Small tables with named rows and columns. After each table, cells are looked up by row and column.

dogik.csv
,kabu,buvilet,zerolog,tal,luz,raru,venagal
fep,137,114,70,139,96,115,198
gapesa,63,83,148,118,103,141,79
tos,35,132,153,147,115,94,70
dum,67,147,5,129,100,143,25
vurirot,94,38,17,84,99,53,149
giz,43,137,115,143,112,108,58

What is the kabu of giz in dogik? 43
What is the luz of vurirot in dogik? 99
What is the zerolog of tos in dogik? 153
What is the zerolog of fep in dogik? 70
What is the zerolog of vurirot in dogik? 17
What is the luz of tos in dogik? 115
What is the venagal of fep in dogik? 198
What is the tal of gapesa in dogik? 118
What is the buvilet of vurirot in dogik? 38
What is the kabu of tos in dogik? 35

dis:
|  | legeg | ruton | kudeviz | rarogul | guzivef | bov |
|---|---|---|---|---|---|---|
| tumeno | 170 | 170 | 146 | 147 | 196 | 172 |
| tuparum | 90 | 152 | 109 | 121 | 165 | 106 |
| lizogek | 102 | 144 | 131 | 132 | 123 | 128 |
| labi | 61 | 124 | 144 | 131 | 167 | 106 |
| mibi | 168 | 114 | 117 | 128 | 109 | 103 |
| kuzuvez | 150 | 118 | 186 | 156 | 72 | 121 |

lizogek, bov => 128
tumeno, kudeviz => 146
kuzuvez, ruton => 118
kuzuvez, bov => 121
kuzuvez, kudeviz => 186
mibi, ruton => 114
tumeno, guzivef => 196
tumeno, bov => 172
lizogek, kudeviz => 131
tuparum, guzivef => 165
tuparum, legeg => 90
labi, guzivef => 167
kuzuvez, rarogul => 156
labi, rarogul => 131
kuzuvez, guzivef => 72

ledap =
,fulugig,zotat,taz,fogifim,fulesa,didup,tinifed,veb,nilab,nefifas
zakob,-2.2,3.2,-0.9,1.7,-3.2,4.1,2.1,-6.6,1.0,4.3
kasis,1.8,3.2,0.1,-0.1,-0.7,-0.6,-1.5,-5.0,-3.5,0.3
sekofu,-2.2,-2.8,-3.7,2.9,-0.7,4.1,5.7,1.2,7.1,1.3
bubak,1.0,-1.8,-0.9,1.1,2.6,0.3,0.9,4.4,2.6,-1.7
tuzap,-1.4,-0.8,-1.8,1.7,-0.7,2.2,3.3,1.2,4.1,2.3
fimiba,2.6,0.2,2.0,-1.2,2.6,-2.5,-3.9,4.4,-3.5,0.3
buvera,2.6,4.2,2.0,-1.2,1.8,-2.5,-3.9,-5.0,-3.5,-2.7
vis,-2.2,-2.8,-3.7,2.9,0.1,4.1,5.7,2.8,7.1,1.3
tud,-0.6,4.2,-1.8,1.1,-3.2,2.2,-0.3,-6.6,-0.5,2.3
kaz,1.8,0.2,-3.7,1.7,2.6,0.3,0.9,-1.9,2.6,-2.7
tezuma,-2.2,-0.8,2.0,-0.1,-1.5,2.2,2.1,4.4,2.6,4.3
talik,-2.2,-1.8,-3.7,2.9,-2.4,4.1,5.7,-1.9,5.6,3.3

What is the veb of vis in ledap?
2.8
What is the didup of kaz in ledap?
0.3
What is the taz of tezuma in ledap?
2.0
What is the didup of talik in ledap?
4.1
What is the taz of sekofu in ledap?
-3.7
What is the tinifed of fimiba in ledap?
-3.9
What is the fogifim of zakob in ledap?
1.7

Table kinusu
         gemom  vut  temo  tul  nozoz
rad        -45  -52    13  -10     21
momitug     47   14   -61  -52    -59
resobe      26   -3   -67  -67    -51
kenem       20   36    10   40     -7
das         22   37    -5    8     32
sinir       36  -46    15    7    -76
kilige     -77   -9   -11   25     16
davumin    -60  -16   -48  -21     42
zonoguf      8  -54   -71   28     33
bapeno     -20  -31    52   37     33
sel        -75   31    55   32    -24
kedi       -22  -33    15  -66    -36
det        -24   20   -52   -7    -55

vut of rad: -52
tul of davumin: -21
gemom of das: 22
temo of davumin: -48
temo of rad: 13
nozoz of kilige: 16

gam =
,veseto,mifo,bozi,tubipo,puro
lidofub,46.792,41.003,52.559,87.302,24.126
pufel,58.412,42.607,39.774,61.968,84.567
tib,52.996,42.957,61.977,67.957,80.476

What is the tubipo of tib in gam?
67.957
What is the veseto of pufel in gam?
58.412
What is the bozi of lidofub in gam?
52.559
What is the mifo of tib in gam?
42.957
What is the veseto of tib in gam?
52.996
What is the tubipo of pufel in gam?
61.968
What is the puro of tib in gam?
80.476
What is the bozi of pufel in gam?
39.774
What is the veseto of lidofub in gam?
46.792
What is the mifo of lidofub in gam?
41.003
What is the bozi of tib in gam?
61.977
What is the mifo of pufel in gam?
42.607

vir.csv
,puparu,fike,kubepu,sesimes,mok,fusek,tipiv
fup,0.198,-0.407,-0.291,-0.083,-0.300,-0.395,-0.453
giz,0.551,-0.678,-0.360,-0.071,-0.527,-0.516,-0.529
nifumo,-0.095,-0.332,-0.344,-0.452,-0.279,0.034,-0.046
vulisu,-0.486,-0.468,-0.177,-0.384,-0.252,0.111,0.105
kunak,-0.137,-0.056,-0.302,-0.426,-0.252,-0.361,-0.281
megup,-0.518,0.061,-0.307,-0.480,-0.107,0.067,0.080
likagi,-0.381,-0.137,-0.268,-0.335,-0.205,-0.185,-0.106
fov,0.493,-0.664,-0.329,-0.299,-0.537,-0.236,-0.320
nubomoz,-0.020,-0.039,-0.338,-0.393,-0.237,-0.459,-0.349
sevuban,-0.608,0.056,-0.176,-0.385,-0.089,0.045,0.038

kubepu of giz = -0.360
fusek of vulisu = 0.111
fusek of fup = -0.395
puparu of likagi = -0.381
fike of sevuban = 0.056
sesimes of nubomoz = -0.393
puparu of fov = 0.493
fike of megup = 0.061
tipiv of sevuban = 0.038
puparu of megup = -0.518
tipiv of kunak = -0.281
sesimes of kunak = -0.426
fike of nifumo = -0.332
sesimes of fup = -0.083
fusek of giz = -0.516
mok of kunak = -0.252
puparu of fup = 0.198
tipiv of vulisu = 0.105

gel =
cols = voka, zanasof, vofozu, kime, ged
vab: [113, 149, 88, 76, 117]
kaso: [113, 150, 88, 76, 117]
tol: [106, 121, 95, 90, 108]
ved: [101, 104, 100, 99, 102]
reb: [114, 154, 87, 73, 118]
muk: [101, 102, 100, 100, 101]
dasop: [99, 95, 102, 104, 99]
ruza: [112, 148, 89, 77, 116]
sol: [136, 246, 63, 27, 148]

zanasof of vab = 149
vofozu of reb = 87
voka of reb = 114
vofozu of ruza = 89
voka of sol = 136
voka of kaso = 113
kime of ruza = 77
zanasof of ruza = 148
kime of vab = 76
zanasof of reb = 154
kime of ved = 99
vofozu of tol = 95
Which row has the largest ged? sol

zirubaf
        laf  rud  zibarit  fuz  dipirat  bif
lusa    387  883      460  561      482  495
tukido  344  226       75  267      573  799
nopad   556  484      448  291      527  413
difudo  422  353      360  504      524  461
batuni  389  245      440  524      378  460
pagi    436  583      447  455      480  472
rebeti  379  385      459  571      415  443
muk     447  571      438  401      524  483
nef     598   85      438  205      497  380
tar     436  313      460  510      367  423

What is the dipirat of tukido in zirubaf? 573
What is the dipirat of rebeti in zirubaf? 415
What is the bif of tukido in zirubaf? 799
What is the rud of tukido in zirubaf? 226
What is the dipirat of difudo in zirubaf? 524
What is the fuz of batuni in zirubaf? 524
What is the zibarit of batuni in zirubaf? 440
What is the dipirat of lusa in zirubaf? 482
What is the dipirat of tar in zirubaf? 367
What is the fuz of difudo in zirubaf? 504
What is the dipirat of pagi in zirubaf? 480
What is the zibarit of lusa in zirubaf? 460
What is the rud of nef in zirubaf? 85
What is the rud of tar in zirubaf? 313
What is the zibarit of nopad in zirubaf? 448
What is the laf of tar in zirubaf? 436
What is the laf of nopad in zirubaf? 556
What is the fuz of pagi in zirubaf? 455
What is the laf of lusa in zirubaf? 387
What is the rud of pagi in zirubaf? 583

